These are the activations of a small neural network, seen along a few directions. Each row is one input.
Each table varies a few parts of the input and shows all the possible inputs, shuffled.
Descriptions start from the smaller parts, as in this example, which fits no table here: one of 3 separate values, together with either a single point or one of 11 places around a ring or (one of 4 places along a line, together with one of 8 places around a ring).
Shared parts are said once, and a part with two or three values counts as separate values.
(in the rows, 128 means zero)

Other details of the inputs vary at random and push rows far along two fixed directions, the same in every table; ignore that.

Table:
R1: [128  97 123 115  84 118  97 142 143 124 111 164  71]
R2: [ 86 147 164 112 179 141 164 172 126 159 125 100 230]
R3: [170 108 154 127 106  91 107 118 205 138 109 209 107]
R4: [177 158 143 155 123 116  94  79 200 108 109 193  91]
R5: [125 110  83 139  75 138 123 124  87  93 119  96  98]
R6: [ 86 142 130 129 244 146 190 186 106 152 169  55 218]
R7: [128 149 128 122  90 113  82 133 150  92  91 159  61]
R8: [173 132 151 153 142 116 152 109 175 126 137 162 179]
R9: [ 83 117  82 117  97 158 126 156  32 101 137  69  90]
R10: [ 68 115  87 100 121 154 122 162  41 133 148  72  59]
R11: [113 135 123 125 213 129 175 169 111 140 161  78 172]
R12: [120 135 145 147 224 140 184 141 138 156 154  97 218]
R13: [191 128 138 145  81 112 113  68 188 130 108 191 125]
R14: [137 148 160 131 173 136 158 120 142 154 142 126 198]
R15: [ 99 160 115 109 112 135  90 146 104  98 110 111  62]
R16: [ 85 125 112 104  74 137 116 155  90 124  99 100 120]
R17: [175 116 157 134  82  98 107 106 193 127  96 207 130]
R18: [ 74 135  90  85  84 146 116 160  37 121 117  62  94]
R19: [134 145  92 148 109 130  96 128 117  69 115 113  48]
R20: [136 122 169 130 143 114 136 124 183 161 113 170 169]
R21: [111 120 137 111 153 132 129 148 135 144 138 131 134]
R22: [166 121 185 179 118  53  30  36 189 102 169 163 133]
R23: [142 101  97 137 103 124 123 113 102 114 131 126  63]
R24: [102 158 156 115 180 145 164 147 141 162 126  98 244]
R25: [114 115 119 104 116 123 111 147 108 134 133 125  78]
R26: [135 144 162 139 171 143 158 120 154 152 137 136 209]
R27: [100 140 127 117 206 132 172 169 102 145 167  81 171]
R28: [ 74 122  88  95 127 146 123 162  36 135 148  71  59]
R29: [136 144 139 146 158 135 166 123 154 134 135 119 215]
R30: [163 147 145 154 177 119 173 120 175 134 131 124 230]
R31: [149 109 128 119  84 119  96 105 135 134 115 167  66]
R32: [ 89 132  75 110  90 148 133 148  35 104 132  57  94]
R33: [168 126 150 146 161 113 153 100 174 142 145 158 153]
R34: [111 123 139 115 148 138 129 130 123 154 131 129 140]
R35: [100 134 134 127 211 141 173 163 119 146 164  94 189]
R36: [118 111 123 110  83 113 105 129 116 136 108 148  71]
R37: [156 111 121 131  90 124 106  85 130 138 123 163  57]
R38: [110 119 123 112  88 143 110 137 100 122 117 124 109]
R39: [ 77 114  78 122 111 161 135 171  23  98 138  47  98]
R40: [157  94 111 145  84 130 110  93 135 112 125 160  63]
R41: [154 116 135 121  74 120  99 112 139 118 109 168  95]
R42: [206 107 131 165  97 108 127  84 187 101 121 191 122]
R43: [167 171 158 160 178 115 137 108 205 105 130 161 164]
R44: [133 110 118 132  98 140 113 100 119 140 126 145  72]
R45: [122 139 122 127 126 147 137 116 120 137 123 115 162]
R46: [139 134 143 121  97 110 126 123 162 136  97 153 157]
Description of these inputs: either a single point or (one of 5 places along a line, together with either a single point or (one of 2 separate values, together with one of 4 places along a line)).
Q: Start at R23 and move only the place on the line of 5, one step at a time. The first step leads to R33. Which rows follow, in order?
A: R37, R31, R36
Q: Which other rows does R33 become when the place on the line of 4 takes its other values? List them by row number.
A: R8, R27, R32
Q: Which other rows does R24 become when the choice among 2 separate values takes its other values? List them by row number.
A: R18
Q: Which other rows does R45 become when the place on the line of 4 takes its other values? List them by row number.
A: R10, R26, R44
